Each row below is a small network's average activation on inputs in which a field has the value named, seen along a few directions.
Values that are neighbours, or in one group, have similar rows; names and order tell nothing.
Strong random noise was added to every row along 3 fixed directions; ignore it. To show where, here is one row again and again, with new noise each time:
[ 129  110 -355 -262 -174 -141  -65  239  330  181   90  176  166]
[  77   -5 -133   27  -44  -33   36  201  133   72   27    2    4]
[  25  272 -284 -447 -511 -505  125  371  599  220 -127  458  311]
[ -33  -25  230  254  -97  -56  226  190   -1  -61 -148  -38  -69]
[ 132   36  264  152   10  391 -153  -71 -293 -122  161 -116   89]


MAMUV, 10 values:
badal: [ -34  -51 -430 -104  -93 -201    2   -6   74   62  145  194 -125]
migi: [-105  -65  557  294   11  160   35 -387 -635 -209  210   13 -373]
sir: [-137 -190 -275  206  134 -335  274  166  268  212   38   62 -372]
toge: [ 145  114 -347 -440  165  101 -238 -139  108  -51   -4 -151  503]
bidak: [ 229  106 -191 -652  -66   85 -424 -338  181   -9  151  -33  449]
ranag: [ -19 -242   83  424  478  584 -538 -254 -583  -49  373 -471 -152]
rep: [-233 -140  590  701   75   27  174   -8 -344 -302 -285 -219 -266]
dama: [  88  -49 -632 -350  178   48 -167   25  322  127  143  -70  105]
nive: [ 156   46  -19   65  387  492 -172 -204 -494  143  326   85 -394]
zarir: [-101  -45   84 -152  -14 -267  339  144  390   40 -548  -80  113]
Each value of MAMUV is a pair of two hidden parts, and every pair occurs once (2 first parts, 5 second parts).
Changing only the second part turns migi into toge. nive has the same second part as migi; what does that change turn nive into?
Answer: zarir
Changing only the second part turns rep into dama. ranag has the same second part as rep; what does that change turn ranag into?
Answer: bidak

RAL, 10 values:
rofo: [ -36 -167 -172  273 -484 -903  598  767  557  251 -158  454 -520]
fidet: [-333  484  336 -144 -626 -820  177 -112 -124  120 -242  710   33]
muta: [  97  326 -438 -409  -75  180   55  215  289  255  182  261  116]
miret: [-249  228  177    7 -467 -120  191  444  549 -179 -422  252  556]
nuz: [ -92 -157  185  315  199  211  237  247  108  -75  -94 -303    2]
tuko: [ 239 -580 -328  469  767  692 -404 -568 -917   77  514 -573 -518]
gose: [-221   -6  457  132 -559 -439  451  430  406 -183 -376  478 -384]
los: [-203 -103  255 -314  -73 -597  426   -2  382  -87 -476 -126  142]
ras: [-234 -185 -199  315  184 -650  492  347  421 -185 -801 -361  -36]
pup: [ 141  377  267 -548 -123  166 -388 -677 -283  119  188  120  433]
Each value of RAL is a pair of two hidden parts, and every pair occurs once (2 first parts, 5 second parts).
Changing only the second part turns fidet into tuko. rofo has the same second part as fidet; what does that change turn rofo into?
Answer: gose
Changing only the second part turns ras into pup. miret has the same second part as ras; what does that change turn miret into?
Answer: muta
